Each row below holds a small network's activations on one input, seen along a few directions.
In each table, some parts of the input vary, and every possible input appears once, in random order.
A made-up example of a description, with smaller parts first: one of 8 places around a ring, together with either a single point or one of 11 places along a line or (one of 3 separate values, together with one of 6 places along a line).
Shared parts are said once, and a part with two or three values counts as separate values.

Other details of the inputs vary at random and push rows far along two fixed directions, the same in every table; ignore that.

A family of inputs:
x1: [  1   2 -10  -6  13 -10   5  -3   9  19 -15  -8 -35 -18]
x2: [-30 -26  28  44 -43 -29   5 -48  23 -20  -6 -14  -2 -24]
x3: [  5 -12 -20  -4  23  -4   1   6   3   9  -7   3 -23  -5]
x4: [  5   0 -28   6  12  -1   5  -7   3   2  -9   8 -42  -8]
x5: [ -7  19  46 -18 -20   6 -10   7 -14  -3  12 -16  71  20]
x6: [-27 -14  22  69 -64 -19  12 -52  25 -22  -5 -11 -22 -27]
x7: [  7  -4 -22  -6  13   6   3   5  -1   1   0  15 -30  -3]
x8: [ 21  27 -13 -55  46  18 -10  51 -26  15   9  10  33  33]
x9: [  2   6 -20   6  10   5   8  11   1   7   0  24 -33   5]
x10: [ -1  15  45 -18 -18  13 -13  11 -17  -1  12 -21  74  22]
x11: [  2 -15 -22  -2  17  -9   7  -1   8   6  -6   5 -34 -17]
x12: [-24 -26  27  51 -53 -14   0 -48  18 -25  -4 -10  -8 -17]
x13: [  5  -1 -19 -12  24  -2   0   7   2   7  -4  13 -14   3]
x14: [  9   5 -23 -11  26  -1   1   9  -5   9  -5  -1 -10  -3]
x15: [  3  -1 -21  -4  17   1   1   3  -2   3  -3  19 -31   3]
x16: [ 12   3 -13 -25  29   7  -6  26  -7  12  -2   1  -2   9]
x17: [  7 -11 -23  -7  19  -3   5   2   9   5  -4  10 -30 -11]
x18: [  3  21  26   1 -27  23  -3  16 -20 -14  24   4  60  26]
x19: [  6  20  25  -5 -15  12 -10   1 -16 -15  12 -14  74  22]
x20: [-21 -11  32  37 -45 -23   1 -41  17 -19  -6 -28   8 -23]
x21: [  7  12  28 -13  -9  19 -16  12 -19 -13  17  -9  80  31]
x22: [  7  -4 -15 -18  21  -3   3  14   2   9  -3   2 -21  -7]
x23: [  3  -3  -9 -19  18  -3   6   9   6  19  -6  -1 -30 -13]
x24: [  5  -1 -21  11   8   8   5  11   2   9  -2  18 -35   3]
Each input here is: one of 4 separate values, together with one of 6 places along a line.
- The inputs of x23 and x1 match in every part but the choice among 4 separate values. If x18 is changed in the same way as x23 into x1, which row does it become? => x6
- Which other rows does x19 become when the choice among 4 separate values takes its other values? List them by row number. => x13, x17, x21

A family of inputs:
x25: [ 12   1 -26 -19  29  13   3  27  -7  12   3  24 -23  10]
x26: [  3  -5   3 -15   8   2   0  12   1   9   1  -4  -4  -4]
x27: [  7  27 -20 -15  22  10   3  24 -11  21  -2  21 -22  15]
x28: [  7   9  -8 -10  12  10  -6  13 -13  -6   8  14  25  23]
x29: [ 17  10 -37 -16  34  10   0  18 -11   5   0  17 -13  12]
x30: [  6   5 -16   7   4   4   2  -2  -5  -4   0   2  -7   0]
x31: [  1   6  12  -6  -5  12  -7   9 -12 -11  11  10  36  24]
x32: [  4  -4 -17 -18  31  -6  -3   7   1   8  -7   5 -12   1]
x33: [  3  21  40 -11 -22  10 -14   2 -22 -17  15 -27  93  21]
x34: [ -1 -14 -10 -12  19  -6   4   5   7  13  -7   5 -30 -10]
x35: [-15 -18  10  50 -42 -14   9 -41  21 -16  -7 -11 -27 -27]
x36: [-28  -6  22  32 -32 -29  10 -37  25   4 -16 -12 -33 -29]
x37: [-16 -18  12  27 -24 -24   1 -40  20 -14 -11 -17  -8 -24]
x38: [  3   2   3   8 -14  11   1   4  -3  -4   6   1   4   2]
x39: [ 12  -6 -32 -11  31  -5   6   9   7  21 -14  -2 -49 -18]
x40: [-11  -9  26  25 -38   1   3 -15   6 -16  10  -3  13  -4]
x41: [ -9 -15   6   0   3 -12  -1 -11  10   0  -6  -2  -9  -7]
x42: [  5  14  34 -16 -15  14  -9  16 -17  -5  15 -20  66  17]
- What do these inputs look like to the network? => one of 2 separate values, together with either a single point or one of 8 places around a ring
- The inputs of x39 and x35 match in every part but the choice among 2 separate values. If x33 is changed in the same way as x39 into x35, which row does it become? => x30
- Which other rows does x25 become when the choice among 2 separate values takes its other values? List them by row number. => x34

A family of inputs:
x43: [ -8   7   8  -9   7 -17   6   7   5  16 -13  -4 -22  -5]
x44: [  6 -21   3  -6   2   3   3   6  11  18  -2 -18 -24 -19]
x45: [  3  41  -6  -8  16  21  -3  27 -19  22   8  24  16  32]
x46: [-19   2  25  39 -40 -21   9 -22  19  15 -10 -37 -17 -34]
x47: [ -9  17  14  16 -45  -8 -12 -62   4  -9 -27 -42 -37 -33]
x48: [ -2  -6  28 -22 -12  -2   3  -2   2  -4  15  -6  23  -8]
x49: [-34  -2  15  33 -21 -37  11 -30  25  12 -21 -14 -48 -33]
x50: [ 14  49 -17 -25  17  22   9  41 -30  14  18  26  16  22]
x51: [  6 -11 -29  -8  29  11  -5   5  -3   3  -1  24 -16  22]
x52: [ -7 -17  28 -14   7   1 -10  -7   2  -1  -3  -4  25   2]
x53: [  4   9 -35  -2  31   2  11  13   9  30 -10  33 -69  12]
x54: [ 22  12 -13 -36  18  26  -1  40 -23   0  24  31  14  21]
x55: [-14 -10  -2 -10  15 -10   0  -1  24  24 -20   7 -40 -12]
x56: [ 12   1   0  11 -14  23   6  21   0   3   7   4  -8   1]
x57: [ 31   5 -12 -22  16  37  -5  47 -25  11  18  12  11  21]
x58: [  6   3  12 -14  -5  12  -1  22   7  16   2 -24   9  -4]
x59: [-10 -37  20  20 -24 -10   1 -25  20  -3  -4 -32 -15 -35]
x60: [  9  -9  19 -10  -6  11  -9   7 -10  -5   7 -33  55   3]
x61: [ -8 -20  12 -19  15  -7  -6   3   2  -2  -4  -5  -3  -4]
x62: [-10 -16  16  36 -31 -23  14 -23  28  16 -17 -30 -47 -40]
x63: [ 13   4 -21  29  -1   9   1  -5  -1 -17   5 -12  15  -2]
x64: [ -8 -14  16 -19   8  -9  -4   7   4   4  -3  -4  -7  -1]
x65: [-10 -10  18  10 -24 -23   0 -35   8 -22   0 -19  36 -21]
x66: [ 17  14 -25 -24  17  19   8  34  -6   6  12  33 -23   5]
x67: [ -5 -32   4  38 -23 -27   3 -40  22  -7 -16 -34 -14 -41]
x68: [ 22 -22 -54   3  35  15   8  19   0  11  -7  11 -57 -10]
x69: [ 11  27 -18   9   5  20   9  28 -12  21   3   5 -16   7]
x70: [ 17  23 -13 -21   8  22  -2  19 -27 -20  21  13  67  32]
x71: [ 28   5   1 -21  10  42 -12  43 -31  -4  22   4  47  29]
x72: [ -5  19  27 -12 -18  -9  10   0  -1   5   7 -12  23  -5]
x73: [ 10  10 -34   4  28  -3  -4   5  -8 -14   1  14  -3  16]
x74: [  9 -17 -33 -14  38  13  -7  13   0  11  -2  34 -43  12]
x75: [ -8  -5  39 -18 -11  -1 -16   0 -17 -20   8 -21  80  22]
x76: [ -6 -11  19 -21   8  -2 -10   4   4  12  -4   1   6   6]
x77: [  0 -11  -2   8 -18   4   6 -11  -4 -24  15   7  19   4]
x78: [-16  35  51  -4 -21   2  -8   2 -13  10   3 -18  74  23]
x79: [ -3 -14  21 -20  -3  -1   4  -7   3  -9  11 -10  18 -15]
x80: [  1  -5 -12  14   5   0  -6 -14  -1 -13  -4  15  11  16]
x81: [ -3  41  30 -20 -14  -1   4  12 -17  10  13 -12  51   5]
x82: [ -7 -19  -1   8  -3   2  -6  -1   0 -14   6  15 -12   6]
x83: [  5  26 -17 -14  21  12   4  36 -15  12   3  25 -15  26]
x84: [-20 -15  17   7 -27 -21  12 -21  32  -3  -5  -8 -29 -38]
x85: [  4   8   6  -7  18 -13 -13 -12  -4  -5  -7 -12  43  12]
x86: [ 10  26   0   0  -7  13  -2   0 -19 -33  25   2  72  23]
x87: [-26 -44  11  29 -15 -32   0 -50  29  -5 -25 -12 -28 -29]
x88: [  6   6   2  28 -21   9  15   8   0   7  -1   0 -19  -5]
x89: [-29  -8  34  28 -31 -30   7 -37  28  10 -16 -14 -21 -18]
x90: [ -6  11  26   4 -23  17  -9   8  -5  -5   9  17  35  29]
x91: [ -2 -14 -21  -9  29 -24  -3  -8   5   0 -19  -3 -21 -13]
x92: [  1  27 -40  -7  35   5  11  31  -9  27  -5  30 -53  10]
x93: [ 15  32 -25   2  -7  23   0 -25 -16  -2 -17  -2 -54  -4]
x94: [  6   3 -37 -18  33  10   4  34   0  15  -4  35 -55  11]
x95: [-20 -22   0  38  -8 -44   1 -50  28 -17 -22 -21 -25 -34]
x96: [  1 -18 -10 -18  12 -12   7 -11   7  -2  -2  -5  -9 -19]
x97: [ -5  -2  16   2 -15  12 -13   4 -20 -28  18   3  58  33]
x98: [  3   7  23 -19   7  -2 -18  -5 -14  -7  -1 -11  75  23]
x99: [ -6 -20  -9   9   0  -6  -2   4   2  -3   0  24 -42   0]
x100: [-13 -11   3  24 -17 -33   4 -46  21 -21  -5 -22   6 -33]
x101: [ 13   1 -17 -23  27  22 -12  30 -12  14   8  34  -8  29]
x102: [ 11  -6 -14  23 -10   9  -1  -3  -6 -14   4  -7  16   2]
x103: [  0   3  39  -1 -39  21  -7   0 -19 -34  34   3  79  19]
x104: [ 16  -1 -59 -12  49   0   1  16  -7   3  -7  29 -40  12]
x105: [ 13  15 -41  -9  24   4  23  21   1  18   0  32 -65  -7]
x106: [ -7 -17   8  42 -27 -27  -2 -41  22 -15 -10 -43   8 -33]
x107: [-32  -4  68  13 -56 -14  -6 -19  11 -19   2 -24  51  -1]
x108: [ 13   1 -62   5  51  -7  -1  -1   8   7 -13  29 -53   6]
- What do these inputs look like to the network? => one of 2 separate values, together with either a single point or (one of 4 places along a line, together with one of 8 places along a line)
- The inputs of x58 and x56 match in every part but the choice among 2 separate values. If x87 is changed in the same way as x58 into x56, which row does it become? => x51
- The inputs of x64 and x99 match in every part but the choice among 2 separate values. If x44 is changed in the same way as x64 into x99, which row does it become? => x57
- A walk changes only the place on the line of 8. It starts at x92 and steps to x83. List the rest of the walk in order. => x94, x99, x82, x97, x104, x73
- A walk changes only the place on the line of 4. It starts at x78 and steps to x49. List the rest of the walk in order. => x81, x46
- Which other rows does x84 become when the place on the line of 8 takes its other values? List them by row number. => x48, x65, x72, x79, x81, x96, x100

A family of inputs:
x109: [  0   2   1  22 -22   2   3 -11   3  -8   1  -6   4  -8]
x110: [ 6 -3 -9 -4  9  1 -3 -2 -3 -9  3 -1  1  2]
x111: [-14 -19   5  20 -16 -12   4 -20  21   2  -5   8 -40 -17]
x112: [ -2   8   4  12 -15   6   1  -1  -5  -2   4  -2   3   5]
x113: [-13  -1   8  -2  -4 -19   6 -14  11   9  -9 -11 -17 -21]
x114: [  1  -5 -15  12  -4  -7   3 -12   4  -7  -4  -1 -16  -8]
x115: [ -8 -29  -2  17  -7  -7   6 -11  17  -2  -5   2 -29 -19]
x116: [ 19  11 -21 -20  24  18   5  34 -10  18   5  14 -19  10]
x117: [ 0  7 -6  5  2 -6  0 -8 -3 -7  0  3  7  4]
x118: [-10 -19  -9  22  -6 -16   4 -32  16 -11  -9  -1 -31 -20]
x119: [  6   6  -8   9  -2  10   4   6  -4   5   2   2 -12  -1]
x120: [ 10   3 -18 -20  36  -2  -3  11   2  21 -14  -4 -20  -1]
x121: [ -7 -14   4  10 -13 -17  11 -18  18   8 -10 -17 -36 -35]
x122: [  0   8 -21   7   8  -6   4  -2   3   6  -6  10 -21  -2]
x123: [ -1  -5  19  13 -24   3  -3 -15  -3 -24  13 -15  43   3]
x124: [ 19  26 -23 -26  31  21  -4  34 -23  19   5  17   1  24]
x125: [  5  15   0 -26  18  10  -6  29 -11  10  10  17  15  20]
x126: [ 21  18  -7 -18   9  20  -5  21 -23  -6  13  -1  45  20]
x127: [ 10  22 -24 -17  31  10   1  26 -14  16  -1  18 -16  15]
x128: [ 11  -3 -17 -25  31   8  -7  17  -9   5  -2  14  -1  13]
x129: [-12 -28  -2  14  -9 -11   6 -15  17  -2  -6   3 -31 -16]
x130: [-10 -14  -3  23 -15 -10  10 -13  17   3  -9   5 -50 -18]
x131: [  0  -6 -18 -19  31  -1   2  17   2  12  -2  19 -19   6]
x132: [  3 -10  -9   0   4   4   4  10   8   9   3   9 -27  -8]
x133: [-14   5  62  15 -50  -3 -15 -20  -6 -22  10 -40  90  11]
x134: [-11   4  14  12 -17  -6   5  -4   4  -1   1   5  -2   4]
x135: [ 11  12 -12  -9  13   7  -2   5  -8  -3   0   6  11  10]
x136: [-12 -30   2  23 -14 -16   1 -26  17 -13  -9  -3 -25 -20]
x137: [ 13  14 -18 -23  26  14   2  28 -10  18   0  19 -19  16]
x138: [ 4 17 -1  2 -1 10 -4  2 -8 -3  1  3 15  9]
x139: [  1   6   0  -6   8  -1  -5  -2  -7 -11   6   2  26  11]
x140: [  3  10   6 -23   7   2   1  12  -4  10  -2 -13   4  -5]
x141: [ -9   2  61  17 -51  -1 -12 -19  -5 -21  12 -41  91   8]
x142: [ -4   7  17 -12  -7  -5   2  -6   2   7  -3 -14   7  -8]
x143: [ -8 -15   7   3  -5  -4   0  -8   5  -1   0   6  -2   0]
x144: [  9  14  11 -27   6  21  -8  31 -18   2  17   6  35  26]
x145: [  7   9   5 -27  20   9 -12  22 -20  -4   9   9  46  26]
x146: [-13 -10  -2  39 -27 -13   7 -31  18 -10  -9  -6 -32 -23]
x147: [  4 -22 -13   5  11  -3   1  -2   7  -3  -5   4 -23 -14]
x148: [-12   4  32   6 -18 -12  -8 -14   2  -7  -3 -23  45   3]
- What do these inputs look like to the network? => one of 4 places along a line, together with either one of 2 separate values or one of 8 places around a ring
- The inputs of x132 and x111 match in every part but the place on the line of 4. If x126 is changed in the same way as x132 into x111, which row does it become? => x135
- The inputs of x124 and x112 match in every part but the place on the line of 4. If x142 is changed in the same way as x124 into x112, which row does it become? => x140
- Which other rows does x127 become when the place on the ring of 8 takes its other values? List them by row number. => x117, x122, x125, x131, x134, x139, x145
